Each row below holds a small network's activations on one input, seen along a few directions.
In each table, some parts of the input vary, and every possible input appears once, in random order.
A made-up example of a description, with smaller parts first: one of 4 places along a line, together with either a single point or one of 11 places along a line or (one of 3 separate values, together with one of 5 places around a ring).
Shared parts are said once, and a part with two or three values counts as separate values.
In the rows, 128 means zero.

Other details of the inputs shift rows strongly along two fixed directions, in all tables alike. That doesn't count.

A family of inputs:
R1: [181 114  82  56  60 183  43  77 102 124  85 156  87]
R2: [120 128 149 117 139  93 133 189 136 131 140 116 197]
R3: [111 115 125 151 124  69 134 173 143 133 101 112 157]
R4: [160 134  88 124  84 156  73  68  96 129  94 174  63]
R5: [111 129 134 156 117  65 132 181 129 154 122 137 148]
R6: [ 98 120 156 140 131  67 172 185 152 144 135 132 181]
R7: [141 162 157 119 189 192 152  70 122 100 175  95 133]
R8: [116 151 133 144 163 171 145  66 117 112 159 105  86]
R9: [152 134 145 102 144 190 136  83 121 118 147 100 128]
R10: [117 115 112 119  91  74 131 179 151 135 105 155 155]
R11: [113 105 117 138 116  61 132 189 149 128  94 129 161]
R12: [175 126  92  78  81 186  22 102 109 118 107 173  71]
R13: [129 163 165 134 203 209 175  85 126 119 193  91 134]
R14: [ 86 120 140 152 131  67 146 195 138 142 135 112 164]
R15: [129 164 153 124 187 200 158  94 128 120 175 101 130]
R16: [123  94 109 135 105  68 120 180 141 129  94 137 153]
R17: [123 135 140 156 172 164 158  60 124 116 162  89  96]
R18: [154 117  86 111 104 165 106  73 121 105 110 155  79]
R19: [121 104  98 124  67  54  77 201 119 154  95 162 128]
R20: [169  97  63  97  67 161  69  73 109 111  92 178  68]
R21: [159 117  83  87  69 154  70  63 111 125  94 186  69]
R22: [125 170 153 166 183 166 170  62 120 122 170 106  91]
R23: [122 166 172 184 201 174 200  64 121 117 181  97 111]
R24: [ 82 130 159 168 165  65 180 184 156 139 141  81 175]
R25: [168  99  67 112  73 149  53  64 100 119  81 157  64]
R26: [ 86 144 162 166 162  67 176 198 145 141 153 100 162]
R27: [133 141 140 140 162 173 179  64 137 107 169 119 108]
R28: [131  89 114  78  66 102  91 206 124 157  72 139 167]
R29: [117 166 172 163 200 176 194  60 131 113 176 105 114]
R30: [120 108 132  88  97 111 120 198 133 150  87 120 171]
R31: [105 139 184 145 172 105 153 220 158 133 167 101 192]
R32: [120 103 112 124  71  58  93 190 128 154  86 177 154]
Each input here is: one of 2 separate values, together with either one of 5 places along a line or one of 11 places around a ring.
The inputs of R8 and R14 match in every part but the choice among 2 separate values. If R24 is changed in the same way as R8 into R14, which row does it become?
Answer: R17
Change only the choice among 2 separate values in R22. List by row number the other rows that result.
Answer: R5

A family of inputs:
R33: [121 102 120 148 155  79 149 170 160 106 121  81 178]
R34: [122 143 124 160 127 158 144  57 106 143 138 139  63]
R35: [153 145 155  99 148 201  92  93 106 118 150 103 102]
R36: [122 134 130 107  83 108  80 171 115 176 104 170 154]
R37: [ 88 138 179 199 211 116 204 113 143 120 172  50 123]
R38: [144 156 124  98 119 174  71  94  97 153 122 141  96]
R39: [155 146  99 132 132 156  50 104  98 108 149 142  88]
R40: [155 103 101  96 103 124  64 200 143 121 108 128 160]
R41: [120  94 121 125 104  52 171 179 152 141  93 141 188]
R42: [120 112 146 105 124 105 114 223 145 148 123  92 188]
R43: [102 146 175 130 207 163 232 127 178  87 187  99 177]
R44: [100 124 181 140 203 148 210 117 146 110 178  32 167]
R45: [155 145 124 101 117 170  91  88 108 142 137 187 104]
R46: [114  94 117 107 130  96 115 228 157 112 109 106 192]
R47: [166 145 139 111 160 200  84 100 120  93 156 114 109]
R48: [124 122 120 100  94  97  41 190 115 161 107 145 144]
R49: [ 99 125 126 186 158  67 132 186 147 123 146 110 132]
R50: [ 96 188 188 166 201 134 184 138 113 145 186  76 150]
R51: [160 148 136  81 109 187  81 104  97 138 114 130 101]
R52: [101 138 163 211 223 116 196 120 157  95 178  61 130]
R53: [137 122 104 113 107  97  34 197 129 136 114 155 150]
R54: [135 143 108 137  87 147  94  88  92 151 119 165  72]
R55: [129 138 101 140 107 139 101  81  98 146 112 136  50]
R56: [134  90 103  74  75 112 117 179 134 137  82 175 161]
R57: [152 154 161 102 128 207 124  80 105 135 141 133 114]
R58: [136 162 117 151 139 154 127  70 129 103 171 169  71]
R59: [102 187 183 175 211 129 200 125 149 106 219 121 156]
R60: [100 146 165 186 206 113 242  94 173  84 168 101 155]
R61: [131  96  91 101  72  76 107 156 125 150  58 119 146]
R62: [142 110 106  75  87 191 112  93 111 132  94 144 114]
R63: [123 105  93 147  82  55 113 149 154 119  98 183 115]
R64: [129  92 100 111  68  86 127 141 129 152  68 137 155]
R65: [146 129 128  88  85 105  86 183 147 121 118 188 157]
R66: [111 106 122 174 157  70 148 168 153 101 111  93 163]
R67: [148 138  92 150 127 147  62 102 108 107 142 140  67]
R68: [134 124 121 148 126 162 160  39 111 122 104 123  94]
R69: [127 140 179 116 138 113 159 191 139 141 143 146 186]
R70: [100 145 152 147 142  80 107 198 114 150 150 107 160]
R71: [146 102 109  89  85 171 126  65 111 130 105 130 113]
R72: [110 144 147 142 120  64 137 202 121 156 141 167 174]
R73: [126 123 105 135  73  69  97 175 115 155 107 196 119]
R74: [131 143 105 154 131 137 132  66 137 105 154 173  61]
R75: [135 134 103 134 106 142  62 101  93 135 129 134  61]
R76: [110  99 124 151 106  43 170 176 145 136  84 152 173]
R77: [123 157 178 132 197 161 210 142 178 102 195 106 180]
R78: [121 124 143  97 109 101 127 225 140 163 103 105 191]
R79: [115 114 126 136 136  70 184 152 177 107 127 128 180]
R80: [148 118 113  99 130 172 152  53 147  83 149 139 112]
R81: [109 104  97 143  83  61  72 177 117 155  97 140  99]
R82: [116 105  99 140  74  61  98 161 119 158  66 137 108]
R83: [117  96 129 128 148  95 145 180 157 103 135  81 185]
R84: [138 128 121  81 131 202 129  87 112 122 112 103 108]
R85: [133 140 119 157 137 150 151  59 114 128 149 163  62]
R86: [ 98 106 138 161 144  71 155 161 139 126 105  82 157]
R87: [143 104 106  75 115 191  88 100 113 114 110 109 103]
R88: [141 119  97 128 106 142 117  62 104 124  77 120  81]
R89: [146 108 108 116 134 160 120  60 119 112 116  86  98]
R90: [152 111 123  99 127 178 163  52 123 108 138 136 114]
R91: [131 136 115 104  95  93  76 174 146 136 126 198 151]
R92: [167 136 135  95 136 207 143  82 125 122 148 146 117]
R93: [147 109 104  82  97 167 113  74 108 126 101 108 103]
R94: [129 126 121 158 116 149 143  53 111 136 114 134  72]
R95: [141 122 116 154 126 141 150  55 119 121 124 158  71]
R96: [ 94 184 198 177 198 144 204 123 117 146 197  93 159]
R97: [129 165 127 146 139 165 118  76  93 139 144 118  64]
R98: [119 117 147 105  96 105 139 216 143 166 107 127 200]
The inputs of R34 and R74 match in every part but one. If R68 is changed in the same way as R34 into R74, which row does it become?
Answer: R60
The inputs of R83 and R93 match in every part but one. If R53 is changed in the same way as R83 into R93, which row does it become?
Answer: R38
What is each input in this table made of?
Answer: one of 6 places along a line, together with one of 11 places around a ring
Change only the place on the line of 6 in R89. List by row number the other rows that result.
Answer: R33, R41, R61, R64, R79
Change only the place on the ring of 11 in R44. List by row number the other rows that result.
Answer: R35, R37, R42, R48, R70, R75, R81, R86, R87, R89
Change only the place on the ring of 11 in R56. List by row number the other rows that result.
Answer: R41, R45, R69, R72, R73, R76, R85, R90, R92, R95
